A small network was shown many inputs. Here are its activations along a few directions, one row for each input.
In each table, some parts of the input vary, and every possible input appears once, in random order.
Descriptions start from the smaller parts, as in this example, which fits no table here: line(6) and (point or ring(11) or (values(3) and ring(8))).
Shared parts are said once, and a part with two or three values counts as separate values.

Table:
R1: [-39  48 -18  -4   9 -51 -39  -8  50  44  15  15 -20  50  68  33]
R2: [ 87 -86  58 -24   7  30  20  35 -93 -61  17 -22  28   4 -67  40]
R3: [-42  51 -28  22  27 -24 -14 -30  48  20  -2   1 -29  -4  31  23]
R4: [-26  31 -54  29   7  47 -28 -36  -7  29  -4  41 -16 -58 -13 -60]
R5: [ -2  26 -22   8  26 -60 -26 -59  59 -14   4 -25 -38  16  27  13]
R6: [ 39 -65  25   1 -15 -33  49  57 -48 -51 -50 -55  57  49 -38  69]
R7: [ 33 -63  41 -18 -38 -70  24  89 -34 -27 -24 -42  71  86  -5  81]
R8: [ 48  10  13 -22  52   3 -63 -77  -6 -18  64   1 -71 -21  -2 -29]
R9: [ 71 -82   1 -23   6  -4  32  47 -63 -69 -23 -31  56 -10 -98  14]
R10: [ -5  35 -51  -9  51   7 -43 -36  15   9  15  19 -36 -59 -27 -41]
R11: [-49  40 -38  21 -27  23  -9 -12  36  21   6  36 -33 -20  25 -35]
R12: [-65  23   4 -13 -51 116 -30 -46 -43  22  32  52  -4 -52  44 -80]
R13: [-70  48 -17  40 -42 -22 -18   0  39  63   7  37   4  36  73  18]
R14: [-114   39  -28   18  -71   42   10  -32   -3   37  -35   31   27  -17
   75  -41]
R15: [-25  45 -26  -3  28  -8 -20 -22  56   2  13  21 -50 -17  14  -7]
R16: [-97  39 -19   2 -68  55   6 -30  -2  25 -25  56  11 -35  54 -63]
R17: [-123   34   -6   15  -89   16   -2   -4   31   51   -8   50   41   26
  109  -20]
R18: [ -5  31   2   3  10 -87 -42 -39  70  11  20  -4 -21  60  58  37]
R19: [ 56 -70  31 -17 -12 -23  48  58 -46 -63 -38 -28  40  29 -58  49]
R20: [ 90 -64  44 -27  22 -16  75  88 -11 -29 -31 -56  18  37 -61  29]
R21: [-21  32   0  25  -2  76 -38 -39 -20  29  52  42 -41 -48   7 -39]
R22: [ 33  14 -38 -14  53 -34 -49 -70  19 -19  17  -2 -42 -44 -34 -44]
R23: [  6  36  -3 -24  43  33 -59 -42 -14  14  68  18 -63 -44  -3 -27]
R24: [ 67 -52  61 -20  -2 -65  53 113  -6  12 -24 -66  52  87 -13  71]
R25: [114 -75  83 -13  44  35  56  63 -49 -29  22 -41  14   0 -74  35]
R26: [-67  46 -40  46 -27   7  -2 -20  28  38  -9  16 -12  -7  42  -5]
R27: [ 17  29 -21 -25  24 -61 -35 -55  40 -16  17  -5 -57  -6   2 -17]
R28: [-77  28 -37  11 -39  85 -11 -45 -21  21 -26  58  29 -73  17 -88]
R29: [ 66 -56  50  11  22 -27  83  84  -4 -17 -45 -75  42  45 -47  66]
R30: [ 100  -73   36    3   54    9   72   67  -22  -35  -28  -43   42   -8
 -104   18]
- The inputs of R21 and R26 match in every part but one. If R2 is changed in the same way as R21 into R26, which row does it become? => R6
- What is each input in this table made of? => line(5) and (values(2) or line(4))
- Which other rows does R25 become when the values(2) part takes its other values? List them by row number. => R2
- Which other rows agree with R11 in the line(5) part? List them by row number. => R15, R16, R19, R20, R27

Table:
R31: [ -9 -17 -10   2 -16  16  33  25 -10  -9 -33  -7  33 -15 -21 -12]
R32: [ 18 -25 -22   3   9  15  20  -2  -9 -40 -26  -9  11 -36 -52 -24]
R33: [ 20 -20  -7  -2  15  26  20   7 -12 -22 -16  -7  10 -32 -42 -21]
R34: [-99  64 -41  19 -45  13 -25 -42  31  43  -3  44  -8 -14  69 -34]
R35: [  2  -7  31  -7 -16 -32 -12   4  -4   0  17  -7   5  45  34  39]
R36: [-51  67 -36  15  19  -5 -57 -73  46  32  25  39 -52 -24  47 -29]
R37: [ 23 -20  18  -9   5  43   6  11 -29  -4  13   3   2 -17 -22 -19]
R38: [ 33   3   1   2  40 -26  -4   7  19   4   6 -16 -24  16 -11  22]
R39: [ -5 -17  16  -2 -27  34  21  28 -28   8  -3   1  24   1   0 -10]
R40: [-20 -10 -26   6 -27 -35  31  21  14 -16 -49 -15  33  11  -9   7]
R41: [ 35  -2  18  -8  29 -21 -13   1   9   5  20 -11 -20  23   2  20]
R42: [ 19 -25  32 -12 -10  42  -8  -3 -42 -19  25   9   4 -13 -14  -9]
R43: [-16   0  -3   5 -21  -9  26  41   3  17 -23  -9  20  24  11  15]
R44: [ 44 -12  23 -12  32  13  -5  -6 -10  -7  25  -5 -22  -7 -21  -2]
R45: [ 29  -7 -22   2  34 -50   0 -11  29 -30 -19 -21  -8   4 -28  14]
R46: [  0  -5 -24   5   3 -60  14   6  32 -17 -35 -21  15  21  -7  23]
R47: [-15  -4  14  -3 -32  -6  18  34  -7  19 -11  -5  23  30  23  12]
R48: [ 38 -16  30 -16  20  12 -23 -20 -28 -20  35   2 -20  -1 -13   8]
R49: [-17  -7  22  -7 -38  -4  11  32 -13  13   2  -4  25  29  28  20]
R50: [-86  53 -36  20 -42  47 -22 -47  14  35   3  52  -6 -46  45 -56]
R51: [ 42  -6   2  -2  44   9   2   1  -2  -6  10  -9 -25 -12 -34   0]
R52: [-41  59 -34  13  21  27 -51 -80  26  23  27  45 -55 -53  24 -50]
R53: [ -6 -13   2   3 -17  28  30  37 -15   8 -15   1  25  -8 -13  -8]
R54: [-59  50 -37  17  -9  56 -38 -64  10  24  17  52 -30 -64  23 -65]
R55: [ 39 -11  -9  -3  44  -3   5 -11   2 -24  -8 -16 -16 -19 -41  -4]
R56: [ 31   0  -7   1  38 -39   2  -4  26 -12 -12 -22 -13   8 -20  17]
R57: [  1   1 -13   3  10 -49  13  15  27   1 -28 -20  12  26   3  26]
R58: [ 38 -15 -21  -1  37 -16   7 -18   8 -40 -17 -16 -11 -25 -52  -8]
R59: [  6   1  16  -1  -2 -31   2  18  10  17   3 -13   2  41  25  29]
R60: [ 21 -13   0   1  14  37  15  18 -18  -3  -2   0   0 -24 -37 -17]
R61: [-11 -22 -29   7 -21   4  31  16  -9 -26 -43  -8  34 -18 -31 -15]
R62: [ -9 -24  30  -7 -40  33   6  15 -42  -9  11   8  27   5   9   1]
R63: [-19 -13  29  -8 -45  -4   3  20 -21   0   5   0  24  34  34  23]
R64: [-19  -3 -15   4 -21 -23  30  30   9   2 -42 -15  30  16   2  10]
R65: [ 31  -9  33 -10  15 -21 -26 -14  -5 -13  34  -7 -19  27  11  31]
R66: [-79  69 -35  18 -14 -15 -40 -56  51  43  11  39 -26  -6  69 -20]
R67: [  3  -1  24  -6  -8 -32  -5  16   5  12  15 -11   5  39  28  36]
R68: [ 20 -21  25 -10  -2  43   0   8 -34  -9  24   4   3 -18 -18 -11]
R69: [ 31  -1  22  -7  23 -22 -20  -3   1   2  28 -11 -20  23   4  27]
R70: [ -9 -18  19  -6 -31  33  11  27 -35   5   7   5  27   0   4  -2]
R71: [ 39 -11  23 -12  27  12 -15 -10 -20  -9  31  -4 -22  -6 -19   5]
R72: [  4   6  -2   4   9 -37   9  27  22  18 -10 -13   3  33  11  31]
- The inputs of R31 and R64 match in every part but one. If R70 is changed in the same way as R31 into R64, which row does it become? => R49
- What is each input in this table made of? => ring(6) and (point or line(6))
- Start at R38 and move only the ring(6) part, one step at a time. The first step leads to R72. Which rows follow, in order? => R43, R53, R60, R51
- Start at R46 and move only the line(6) part, one step at a time. The first step leads to R57. Which rows follow, in order? => R72, R59, R67, R35
- Which other rows agree with R38 in the ring(6) part? List them by row number. => R36, R41, R45, R56, R65, R69
- Start at R42 and move only the line(6) part, one step at a time. The first step leads to R68. Which rows follow, in order? => R37, R60, R33, R32

Table:
R73: [ 43 -41  37  -4  10 -21 -37  -7 -26 -29  56 -23  18  36   3  55]
R74: [ 26 -51  38  -6  -7  32 -30  13 -62 -29  23  -7  35   1 -15   8]
R75: [ 24 -38 -32  14  25 -25  -9 -10  -8 -43 -36 -25  44  -6 -41   4]
R76: [-47  41 -18  19  -5  70 -53 -22  -8  50  61  69 -32 -39  28 -52]
R77: [-25  22  -1   0 -12 -64  14  27  44   3 -41  -7  12  52  32  52]
R78: [-53  66 -86  24  29  18 -37 -45  36  48 -16  50 -30 -45   5 -47]
R79: [-21   9  28 -22 -40 -32  20  40  10  48  26 -17  22  62  61  40]
R80: [ 74   1  21 -15  87 -48  17  14  25 -10 -15 -43 -41   9 -53  36]
R81: [  2  -9 -40  -1 -18 -40  16   7  -7 -12 -59  -5  33  10 -24  -1]
R82: [-33  -9  23 -26 -61  17  27  62 -16  41   9   1  44  25  36 -10]
R83: [ 45 -50   4  -3  11  41  43  18 -30 -56  -1 -17 -11 -35 -65 -18]
R84: [ 90 -20  68  -7  67   5   5  16 -16  12  32 -39 -26  22 -25  39]
R85: [-46  38   5 -19 -33  56 -50 -76   0  12  52  58 -19 -48  46 -77]
R86: [ 68 -25   3  -5  50 -54   6   5  29 -44   6 -37 -42  25 -41  26]
R87: [-57   0 -15  -8 -60  17  64  53  -3  14 -28 -12  41 -10  10  -7]
R88: [ 54 -39  22   0  45  42  56  30 -25 -31  -5 -20  -6 -54 -82 -15]
R89: [ 82 -32  50 -10  32   5  -9   5 -21 -13  36 -36 -31  41  -8  36]
R90: [-34  30  -8  12 -16 -69  25  40  49  32 -35 -43  11  53  45  38]
R91: [-24 -14 -33  17 -25 -30  35  29  36  -2 -55   9  55  18   2  -6]
R92: [-76  62 -54  23   0  76 -19 -35  -5  32   8  54 -40 -69   4 -42]
R93: [ 10   5 -15  -7 -14 -84  -3  10  20 -20 -12 -16  -3  38  -4  48]
R94: [ 21 -13  29 -19 -34 -36 -12   9 -24   2  33  -3   7  52  20  51]
R95: [ 64 -31 -28 -14  44  -9  24   3   1 -35 -40 -25  -4  -5 -61 -18]
R96: [-69  40 -29  17 -33  62 -17 -86  18 -11  16  36 -19 -80  20 -74]
R97: [ -56   53  -57    0    2    4  -32 -100   44   10  -25   39  -20  -53
   23  -77]
R98: [-43   4 -37  12 -22 -37  49  38  27  33 -66 -19  45  22  18 -17]
R99: [ 69 -27  -5   4  80 -10  40  14   7 -10 -44 -28  -1 -22 -76 -20]
R100: [ -5 -47   3   7  -1  24  14   2 -53 -60 -14  -8  27 -33 -42   6]
R101: [-33  66 -10  27  18  32 -67 -43  13  65  61  39 -54  -2  63   4]
R102: [-43  62 -31  12   4 -35 -54 -94  77   2  21  16 -51 -29  50 -29]
R103: [-53  77 -51  33  40 -23 -54 -43  55  44  13  35 -73 -18  36  -2]
R104: [ 27 -19 -10 -12  30 -75 -25  -8  15 -53   9 -26   4  22 -24  53]
R105: [-13   3  43 -13 -32 -17   6  26  -1  26   4   6  22  66  56  56]
R106: [  1 -31  35  -6 -48  16  -2  28 -61   0   1  13  22  19   2  -2]
R107: [-44 -12  -5  -1 -57  27  50  41  -5 -15 -33  14  47 -10  -1   6]
R108: [-16 -24  35   1 -60  34   9  52 -14  14   5  16  53  26  27   3]
R109: [ 79 -36  63 -11  45  54  13  39 -43   5  16 -20  -2 -16 -48 -11]
R110: [-17 -19  -5  16 -49  22  29  20 -44 -25 -36  -9  26 -17 -23   5]
R111: [-39  58  15 -15  -7  11 -58 -99  17  25  51  37 -49 -11  79 -26]
R112: [ 64 -51  47 -18  14  47   6  26 -52 -22  20  -7 -14   3 -33 -18]
- What is each input in this table made of? => ring(5) and (values(2) or line(6))
- The inputs of R79 and R82 match in every part but the ring(5) part. If R73 is changed in the same way as R79 into R82, which row does it become? => R74
- The inputs of R75 and R104 match in every part but the ring(5) part. If R99 is changed in the same way as R75 into R104, which row does it become? => R80
- Start at R88 and move only the line(6) part, one step at a time. The first step leads to R83. Which rows follow, in order? => R100, R110, R107, R87

Table:
R113: [-12  13 -14   3  11  75 -23 -36 -19   2  26  39 -21 -67 -18 -57]
R114: [ 53 -31  13  -8  23 -33   0  14  -4 -30   8 -25  -3  21 -31  29]
R115: [-57  36 -28  19 -18 -13 -21 -15  21  39 -15  26  13  15  49  -2]
R116: [ 45 -19  26 -18  16 -35  18  30   6  -9   1 -32  -4  33 -12  28]
R117: [-24  43  -9 -21   5 -15 -32 -34  19  20  10  25 -40   4  37 -15]
R118: [-18  33 -22   6  21  -6 -46 -48  14   6  20  26 -35 -13  16  -4]
R119: [ -4  23 -15  15  32  30 -23 -60  16  -3  18  18 -35 -50  -7 -37]
R120: [ 57 -44  15 -17  11  47  28  27 -42 -37   7 -17  -4 -33 -67 -22]
R121: [ 62 -33  17   2  53   9  16   3 -19 -29   0 -36  -1 -16 -56  16]
R122: [-21 -32  27  22 -52 -13  47  65 -11  10 -28 -23  72  49  22  49]
R123: [  9 -21   6  -6 -17 -43  30  53   6  -1 -30 -22  34  45  -1  34]
R124: [-89  32 -16   4 -84  -3   6   2  13  31 -15  20  25  13  69 -18]
- The inputs of R124 and R115 match in every part but one. If R122 is changed in the same way as R124 into R115, which row does it become? => R123
- What is each input in this table made of? => values(2) and line(6)
- Which other rows does R114 become when the values(2) part takes its other values? List them by row number. => R118

Table:
R125: [  2 -57  32  -7 -53  23  53  82 -54 -18 -22 -22  73  20 -20  30]
R126: [ 96 -30  26 -14  86 -48   2 -14   6 -38 -12 -36 -27  27 -47  39]
R127: [-99  29 -14  13 -73  55  -5  -2 -17  36  -6  51  36 -20  55 -31]
R128: [ 97 -44  13 -24  72  32   4  21 -37 -39  19 -28 -26 -24 -85  -1]
R129: [ -1  35 -30  10  38  50 -36 -72  21  -6  31  47 -62 -80 -24 -68]
R130: [-48  58 -34  20   0 -61 -49 -48  62  38   0  29 -30  40  71  10]
R131: [  3 -29  23 -19 -35 -51  47  94  -3  11 -22 -58  54  70  16  58]
R132: [ 51 -26  16  -9  23 -98   7  35  23 -15 -16 -44  14  74  -6  71]
R133: [ 55 -69  24 -11 -10  56  43  34 -63 -45 -13 -20  36 -27 -69 -23]
R134: [-12  58 -22  13  61 -14 -62 -90  42  18  35  13 -66 -24  28  -9]
R135: [-91  50 -22  25 -76 -31   7   0  48  50 -15  22  11  25  79  -7]
R136: [-52  24 -10   2 -33  89 -11 -42 -28   5  22  46 -11 -81   2 -70]
- What is each input in this table made of? => values(2) and ring(6)
- The inputs of R125 and R133 match in every part but the ring(6) part. If R127 is changed in the same way as R125 into R133, which row does it become? => R136
- Which other rows does R126 become when the values(2) part takes its other values? List them by row number. => R134

Table:
R137: [  67  -56   -2   -8   42   45   43   29  -37  -62  -19  -26   12  -57
 -105  -16]
R138: [ 12 -11   2  -4  13 101 -32 -51 -59 -28  46  35 -26 -85 -41 -58]
R139: [ -34   73  -22   14   30  -15  -71 -100   56   29   38   45  -76  -11
   60  -21]
R140: [ 67 -49   0  -5  26 -78  58  49  15 -45 -60 -72  27  41 -55  49]
R141: [-52  59  15   4 -10  59 -57 -74   5  46  65  52 -53 -32  71 -43]
R142: [-25   0 -36  18 -24 -96  41  53  51  16 -75 -33  52  67  19  47]
R143: [-79  49 -54  17 -14  57  -6 -59  22  17 -24  49  -6 -80  13 -86]
R144: [114 -32  33 -14  91 -32 -25 -12  -4 -42  36 -29 -50  14 -59  42]
R145: [-85  59 -73  37 -31 -60   2 -12  73  41 -53  10   4  22  54  -1]
R146: [-49 -17 -17   8 -67 -24  68  84   6  16 -75 -13  84  37  12  20]
R147: [-114   43  -50   24  -76    8   26   16   26   36  -50   25   37  -13
   48  -25]
R148: [ 42  13  27 -10  52  74 -53 -49 -27  13  82  29 -67 -49 -15 -37]
R149: [ 76 -70  35 -21  23  70   9  20 -77 -48  18  -6  19 -32 -77 -15]
R150: [ 49  30  -3  -2  88  -1 -68 -86  15 -17  60  14 -91 -37 -22  -4]
R151: [ 71 -57  86 -34  -4 -14  31  68 -43  -9  25 -49  23  62  -8  55]
R152: [ 33  23 -59  12  83   1 -27 -69  32 -28   1   1 -57 -73 -64 -45]
R153: [ 14   3 -42   7  47  77   1 -38 -14 -19  -8  26 -24 -98 -70 -76]
R154: [ 51 -82  56 -23 -42  20  54  73 -70 -39 -17 -33  60  35 -35  27]
R155: [-75  34 -12   8 -47  83 -38 -68 -21  13  27  62 -10 -63  42 -72]
R156: [ -14    5   21    1  -24 -105    1   38   35   16   -7  -27   18   98
   60   89]
R157: [-87  53  14   3 -64   3 -28   4  12  72  36  30   0  37 105   9]
R158: [ 84 -42  53 -27  39 -88  13  35   1 -27  -4 -58   3  79 -15  80]
R159: [-110   30  -13    6 -102   28  -10    9  -15   40   -1   41   43    6
   77  -20]
R160: [ 43 -67  16 -21 -15 -11  82  82 -26 -44 -56 -52  60  12 -63  18]
R161: [-75  67 -19  15 -26 -69 -42 -29  57  47  12  19 -25  54  97  38]
R162: [-56  68 -74  26  29 -14 -32 -91  67  17 -24  29 -38 -50  20 -58]
R163: [-21  -9  51  -7 -60 -30  17  74  -8  46  14 -11  42  87  66  56]
R164: [101 -47  66 -19  53  45  -8  18 -52 -21  59 -18 -28  -2 -51  18]
R165: [-46 -33  23  -5 -99  -4  36  78 -34  14 -23   0  85  55  39  28]
R166: [ 98 -38 -24  -1  86 -29  16   5  12 -52 -22 -41 -18 -23 -99   3]
- The inputs of R137 and R147 match in every part but one. If R144 is changed in the same way as R137 into R147, which row does it become? => R161
- What is each input in this table made of? => ring(5) and ring(6)
- Start at R150 and move only the ring(5) part, one step at a time. The first step leads to R152. Which rows follow, in order? => R153, R138, R148
- Start at R141 and move only the ring(6) part, one step at a time. The first step leads to R148. Which rows follow, in order? => R164, R151, R163, R157
